Look-ups in named tables: a row name and a column name give one cell, copied from the table.

bis:
,lanefi,ruvomid,voposab,gusu,punogaf
paf,63,66,71,58,31
sapen,26,64,49,49,50
natum,22,20,20,60,61
deku,37,51,45,68,26
gokeger,71,57,84,48,66
dap,54,44,51,57,60
gef,21,57,63,50,52
zazema,87,96,99,43,77
milagu,62,52,63,74,20
rivek,44,20,50,76,32
tir,31,26,74,47,42

gusu of paf = 58
gusu of sapen = 49
lanefi of milagu = 62
lanefi of sapen = 26
voposab of gokeger = 84
lanefi of gef = 21
punogaf of gokeger = 66
ruvomid of tir = 26
ruvomid of milagu = 52
lanefi of gokeger = 71

Table visivop
        pozab  kitabap  votek  setimal  fofomi  tevob  vifeka  kan  zol
kimudo    7.4      6.6    5.8      3.2     2.9    2.4     2.4  3.5  2.7
bomu      7.1      6.8    5.7      3.2     2.8    2.2     2.3  3.7  2.6
dep       8.0      7.3    6.0      3.0     2.6    2.1     2.2  3.5  2.5

What is the tevob of kimudo in visivop?
2.4
What is the setimal of kimudo in visivop?
3.2
What is the zol of kimudo in visivop?
2.7
What is the pozab of bomu in visivop?
7.1
What is the votek of bomu in visivop?
5.7
What is the zol of dep in visivop?
2.5
What is the setimal of bomu in visivop?
3.2
What is the fofomi of bomu in visivop?
2.8
What is the kitabap of dep in visivop?
7.3
What is the vifeka of dep in visivop?
2.2
What is the setimal of dep in visivop?
3.0
What is the kan of dep in visivop?
3.5
What is the votek of kimudo in visivop?
5.8

zipala:
	kuvud	bepa	guku	fuzifit	vosin	bizuruv	roz
bikadu	-7.8	13.6	38.7	-51.8	-42.6	-47.3	-28.7
nodopu	-9.4	31.1	49.9	-67.3	-37.9	-31.4	-18.6
tizod	-11.5	35.1	44.5	-76.1	-37.7	-27.9	-17.6
tute	-3.5	17.5	24.9	-50.9	-53.9	-42.0	-24.8
kuraze	-8.6	29.8	50.4	-65.6	-38.6	-32.3	-19.7
fak	-7.2	27.4	49.8	-63.4	-39.3	-34.3	-21.6
paratu	-12.5	0.8	23.8	-45.1	-44.4	-55.3	-27.5
debuzu	-6.0	20.0	45.0	-56.1	-41.7	-42.0	-26.8
butili	-9.5	9.6	34.8	-49.5	-42.8	-50.2	-28.8
metegiz	-3.9	18.9	25.2	-51.8	-54.0	-40.0	-23.7
rap	-11.8	34.5	46.9	-72.9	-37.0	-28.8	-16.8
kef	-8.1	31.7	41.6	-82.9	-40.1	-24.8	-21.3

rap, bepa: 34.5
bikadu, bepa: 13.6
paratu, vosin: -44.4
metegiz, bepa: 18.9
paratu, bizuruv: -55.3
butili, roz: -28.8
paratu, fuzifit: -45.1
fak, kuvud: -7.2
kuraze, vosin: -38.6
nodopu, roz: -18.6
tizod, kuvud: -11.5
nodopu, fuzifit: -67.3
tizod, fuzifit: -76.1

Table zokapid
,rokofi,kavuka,lopo,dilu,sito,rav
mokud,185,68,42,140,194,125
bag,166,99,40,142,189,126
figuge,207,18,115,112,206,115

What is the sito of bag in zokapid?
189
What is the rokofi of mokud in zokapid?
185
What is the rokofi of figuge in zokapid?
207
What is the rav of mokud in zokapid?
125
What is the sito of mokud in zokapid?
194
What is the lopo of figuge in zokapid?
115
What is the dilu of figuge in zokapid?
112
What is the dilu of mokud in zokapid?
140
What is the dilu of bag in zokapid?
142
What is the lopo of mokud in zokapid?
42

leb =
        vuzitus  temigaz  runum  kadifo  bot  gogoni  tinev
zove        115       91    142     160  110     172     96
fimevi      145      187    121     231   86     151    137
koroti      156      129     84     187  116     127    145
novo        156      101    111     113   60      95    177
totazu      146       81    111     152  106     111    152
murute      109      100     97     111   56     107    139
lufone      116      108    127      78  181     117    125
muzom       131      142    121     129  158     162    127

What is the kadifo of murute in leb?
111
What is the bot of muzom in leb?
158
What is the bot of koroti in leb?
116
What is the tinev of murute in leb?
139
What is the bot of lufone in leb?
181
What is the gogoni of fimevi in leb?
151
What is the runum of murute in leb?
97
What is the vuzitus of totazu in leb?
146
What is the kadifo of totazu in leb?
152
What is the kadifo of novo in leb?
113
What is the runum of totazu in leb?
111
What is the vuzitus of lufone in leb?
116
What is the tinev of novo in leb?
177
What is the bot of totazu in leb?
106

Table zupato
|  | gos | bepoku | danolo | nibidap | rimutib | fupuze | vepuge | reze | tepalir | sul |
|---|---|---|---|---|---|---|---|---|---|---|
| menon | 173 | 172 | 181 | 177 | 244 | 183 | 179 | 172 | 201 | 181 |
| lurules | 185 | 174 | 133 | 134 | 107 | 126 | 133 | 187 | 118 | 137 |
| fufa | 175 | 172 | 146 | 147 | 118 | 137 | 146 | 174 | 130 | 150 |
| kuv | 176 | 173 | 174 | 170 | 228 | 175 | 173 | 177 | 191 | 174 |
| mutugeb | 172 | 172 | 170 | 168 | 203 | 168 | 169 | 171 | 178 | 172 |
| vamovur | 185 | 174 | 138 | 138 | 128 | 132 | 138 | 187 | 129 | 141 |
| zitepat | 173 | 172 | 159 | 158 | 159 | 153 | 158 | 172 | 155 | 162 |
| gem | 177 | 173 | 173 | 169 | 230 | 175 | 172 | 178 | 191 | 173 |
| bosit | 185 | 174 | 117 | 121 | 46 | 104 | 118 | 187 | 84 | 123 |
| gibilet | 183 | 173 | 118 | 122 | 41 | 104 | 120 | 183 | 83 | 124 |
| nevi | 183 | 174 | 144 | 144 | 138 | 139 | 144 | 185 | 137 | 146 |
| saz | 178 | 172 | 135 | 138 | 86 | 124 | 136 | 177 | 111 | 140 |
| zoresup | 180 | 174 | 161 | 159 | 194 | 161 | 160 | 181 | 170 | 163 |

lurules, bepoku -> 174
lurules, sul -> 137
gem, danolo -> 173
mutugeb, tepalir -> 178
zitepat, bepoku -> 172
mutugeb, nibidap -> 168
lurules, nibidap -> 134
nevi, fupuze -> 139
fufa, rimutib -> 118

fune =
,zava,rirupi,vel,bolez,sigube,lotugof,labivo,ketute,beboze
kabu,-0.4,-0.4,-0.2,-0.4,-0.1,-0.1,0.0,0.3,-0.1
kesapaf,0.6,0.3,-0.1,-0.1,-0.3,-0.1,-0.3,0.0,-0.2
tomarib,-0.5,0.0,-0.3,-0.3,-0.2,-0.2,-0.3,0.2,-0.2
voti,0.3,-0.2,-0.2,-0.1,0.5,-0.2,0.1,0.2,-0.2
sas,-0.4,0.1,0.1,-0.2,-0.4,-0.4,-0.1,-0.1,-0.2
dedi,-0.5,0.0,0.9,-0.3,-0.2,-0.3,0.0,-0.5,-0.1
vizuv,-0.6,0.1,-0.2,-0.4,0.3,-0.1,-0.6,0.0,-0.1
tov,0.1,0.4,-0.2,-0.2,-0.1,0.2,0.3,0.0,0.2
mege,0.0,0.0,-0.2,0.0,-0.5,-0.1,0.0,-0.3,0.7
zirive,0.4,-0.1,-0.2,-0.1,-0.1,0.1,0.1,0.0,-0.1
difid,-0.4,0.0,0.1,-0.3,-0.3,-0.4,0.3,0.0,0.5
puvisi,0.2,0.1,-0.3,0.4,-0.2,-0.1,-0.3,0.1,-0.3
kiz,-0.1,0.1,-0.3,-0.3,0.0,0.2,-0.1,0.1,0.2
vofili,-0.2,-0.1,-0.2,-0.2,-0.5,-0.2,-0.2,0.1,-0.1

zava of zirive: 0.4
rirupi of puvisi: 0.1
bolez of tov: -0.2
ketute of puvisi: 0.1
zava of dedi: -0.5
zava of tov: 0.1
vel of tomarib: -0.3
lotugof of mege: -0.1
lotugof of vofili: -0.2
rirupi of tov: 0.4
sigube of vofili: -0.5
Row with the largest bolez: puvisi

